A small network was shown many inputs. Here are its activations along a few directions, one row for each input.
Each table varies a few parts of the input and shows all the possible inputs, shuffled.
Descriptions start from the smaller parts, as in this example, which fits no table here: one of 3 separate values, together with either a single point or one of 11 places along a line or (one of 4 places along a line, together with one of 5 places around a ring).
Shared parts are said once, and a part with two or three values counts as separate values.
(in the rows, 128 means zero)

Table:
r1: [165  94  97 138 190 114 152 131 162 155 131 127 145 146 173 158 137 142]
r2: [151 105 107  87 122  87 101 103 115 113 128 118  80 170 117 122 125 124]
r3: [168 104 147 121 152 121 150  98 141 132 114 123 137 179 141 182 137 154]
r4: [148  93  66 102 160  85 114 136 140 137 141 128  76 131 153 100 135 124]
r5: [116 161 145 101  86 132 101  90  89 106 132 130  85 141  99 127  94 101]
r6: [153  96  94 180 197 154 173 155 142 143 153 171 154  78 164 125 144 130]
r7: [126 142 126  93 110 116 100  90 103 111 148 119  75 165 111 125 114 122]
r8: [120 143 186 136 112 157 146  82 116 123 109 143 147 160 115 185 120 109]
r9: [160  96  82  92 135  81 105 110 139 131 126 113  73 159 136 110 140 133]
r10: [ 95 172 153 162  83 158 143 166  93 144  86 146 215 116 106 141 168 158]
r11: [ 92 186 115 131  59 129  95 171  59 127 106 129 155  91  92  86 143 148]
r12: [ 82 134 162 118 124 108 115 186 211  85 158  22  99  60 126  75  94 108]
r13: [177  85 113 124 157 110 147 104 164 152 116 116 140 174 151 168 147 144]
r14: [109 162 189 142  97 172 136 110 112 140 102 155 166 148 104 164 119 117]
r15: [ 94 166 171 155  82 179 132 139 104 140  86 154 193 132 109 152 141 141]
r16: [139 103  63 143 171 128 132 159 111 126 169 162  96  64 154  59 133 112]
r17: [149  86  59 115 173 105 125 136 133 126 158 153  89  94 149  81 134 117]
r18: [ 86 175 133 125  46 141  87 144  77 123 109 147 132 111  96  99 121 125]
r19: [132 115 165 125 135 138 140  83 127 135 128 131 137 180 115 183 134 126]
r20: [104 183 152 112  67 140  94 115  86 121 127 145 105 128  96 107  94 112]
r21: [167  91  91 154 202 133 163 132 158 139 148 155 157 110 172 141 137 139]
r22: [ 82 121 198 158 156 131 168 175 234 107 140  31 160  79 136 124 104 127]
The inputs of r21 and r17 match in every part but one. If r3 is changed in the same way as r21 into r17, which row does it become?
> r2
What is each input in this table made of?
> one of 2 separate values, together with either a single point or one of 10 places along a line
Which other rows does r10 become when the choice among 2 separate values takes its other values? List them by row number.
> r11
Which other rows does r19 become when the choice among 2 separate values takes its other values? List them by row number.
> r7
